A small network was shown many inputs. Here are its activations along a few directions, one row for each input.
In each table, some parts of the input vary, and every possible input appears once, in random order.
Descriptions start from the smaller parts, as in this example, which fits no table here: one of 5 places around a ring, together with either a single point or one of 9 places around a ring or (one of 2 separate values, together with one of 6 places along a line).
Shared parts are said once, and a part with two or three values counts as separate values.
(in the rows, 128 means zero)

Other details of the inputs shift rows strongly along two fixed directions, in all tables alike. That doesn't count.

A family of inputs:
r1: [148 118 110 119 138  85 151  95  80 139 165 109 121]
r2: [102 171 137 124 111 126  99 134 145 108 136 141 183]
r3: [145 130 114 149 161  91 113  89  31 158 182 126 173]
r4: [ 81 209 193 128  62 153 105 142 219 107  98 197 104]
r5: [ 97 110 114 103 150 101 106 132  31 154 195 100 153]
r6: [132 122 127 131 147 135  89 132  73 145 134 138 149]
r7: [136 135 114 119 131 131  93 137  84 107 144 129 168]
r8: [194  37  63 138 171 170 196 171 190  91  61  62  90]
r9: [148  83  76 133 176 103 137 125  64 137 167  80 172]
r10: [141 115  96 132 130 124 163 158 140  98 136  83 113]
r11: [ 74 169 152 133 135  94  67 100  58 177 192 153 207]
r12: [193  65  97 144 173 139 149 127  86 130 112 108 109]
r13: [148 104 128 105 121 137 149 123 148 114 104 126  76]
r14: [ 78 176 160 140 110 113  88  98 132 161 143 173 176]
r15: [ 54 191 201 117  67 155 110 136 226 138  93 185 106]
r16: [ 50 174 146 103 112  83  69 123  66 160 214 136 190]
r17: [152 108  97 144 161  81 140 131  24 158 194  86 143]
r18: [126 114 127 146 122 127 171 151 167 134 118 101 108]
r19: [159  84 102 132 159 110 137 129  36 153 161 108 101]
r20: [107 121 134 127 137 125 131 146 107 151 142 116 114]
r21: [136 108 119 122 122 109 174 111 172 128 115 109  95]
r22: [140 116 124 135 123 135 161 103 216 113  77 130 120]
r23: [ 99 205 190 135  73 168  93 127 220 106  79 205 136]
r24: [129 114 131 129 129 140 122 153 101 133 132 119 101]
r25: [164  93 111 114 156 136 123 103 115 125 114 134 116]
r26: [161 117 124 114 113 129 159 119 148 101 111 124  83]
r27: [142 104 114 146 136 102 169 130 120 152 138 101 110]
r28: [175 122 118 125 121 154 142 106 170  97  87 139 108]
r29: [185  61  91 127 163 149 184 116 186 116  67 102  87]
r30: [150 124 108 124 159  85 108  65  36 153 185 122 174]
r31: [104 129 141  97 122 114 126 106 126 151 135 137 111]
r32: [172 102 104 149 132 148 174 170 146  99 101  98  73]
r33: [154  82  95 124 133 160 161 177 151  89  99  86  77]
r34: [ 80 159 140 100 133 116  32 122  38 139 179 157 197]
r35: [ 94 184 166 134 104  93 106 112  98 152 175 158 150]
r36: [ 63 206 181 108  55 165  94 163 222  74 103 169 119]
r37: [123 167 147 140 103 161 103 140 163 111  95 160 137]
r38: [ 65 183 192 125  87 170  92 138 224 128  79 180 144]
r39: [103 143 161 132 118 148 119 120 173 140  94 161 135]
r40: [217  65  76 174 163 157 216 159 187  93  65  69  92]
Description of these inputs: one of 2 separate values, together with one of 4 places along a line, together with one of 5 places around a ring.
- Changing only the choice among 2 separate values turns r31 into r29. The same change can be made to r20. Which row results? => r38
- Changing only the choice among 2 separate values turns r33 into r34. The same change can be made to r13. Which row results? => r25
- Which other rows does r10 become when the choice among 2 separate values takes its other values? List them by row number. => r2
- Which other rows does r20 become when the place on the ring of 5 takes its other values? List them by row number. => r17, r18, r24, r32
- Which other rows does r7 become when the place on the line of 4 takes its other values? List them by row number. => r23, r28, r37

A family of inputs:
r41: [190  73  74 152 174 107 176 138  82 141 136  87 106]
r42: [103 151 152 134 101 123 134 141 123 137 144 129 117]
r43: [145 116 123 152 130 132 165 130 174 128  97 120 109]
r44: [131 119 112 135 130 140 144 158 169 113 107 116 123]
r45: [119 158 143 116 112 129  98 103 116 122 140 152 148]
r46: [100 144 139 112 125 119 104 127 126 143 135 153 127]
r47: [101 129 141 119 127 121 116 114 139 147 129 146 131]
r48: [107 151 133 125 122 132  92 144 120 117 136 145 151]
r49: [122 160 154 135 115 134  99 113 114 135 132 159 146]
r50: [127 150 140 138 120 128 113 134 126 128 130 155 128]
r51: [138 109 101 124 156  82 123  95  54 157 183 108 156]
r52: [149 110 130 123 126 157 132 129 155 116  89 132 104]
r53: [113 132 148 115 128 137 111 108 131 140 120 147 137]
r54: [176  69  83 140 175 129 156 127  77 132 134  77 144]
r55: [145 123 112 127 124 126 158 135 175 109 108 121 105]
r56: [146 119 119 136 126 160 132 143 155 103  94 118 131]
r57: [144 111 124 122 129 147 133 143 159 112  97 136  95]
r58: [155 118 131 149 131 147 160 122 166 123  92 122 115]
r59: [113 117 113 122 146 101 118 142  33 149 194  91 149]
r60: [ 90 148 139 128 124 119 102 125 133 139 143 137 167]
r61: [102 150 146 114  97 114 131 132 129 123 149 122 120]
r62: [ 84 144 155 108 110 127 113 136 116 140 151 132 110]
r63: [121 151 132 118 116 122 110 121 130 111 134 149 131]
r64: [150 121 127 129 126 141 155 112 171 109  99 118 119]
- Changing only one part turns r44 into r41. The same change can be made to r59. Which row results? => r42
- What is each input in this table made of? => one of 4 separate values, together with either a single point or one of 5 places around a ring
- Which other rows does r47 become when the choice among 4 separate values takes its other values? List them by row number. => r43, r51, r60
- Which other rows does r48 become when the choice among 4 separate values takes its other values? List them by row number. => r50, r57, r63
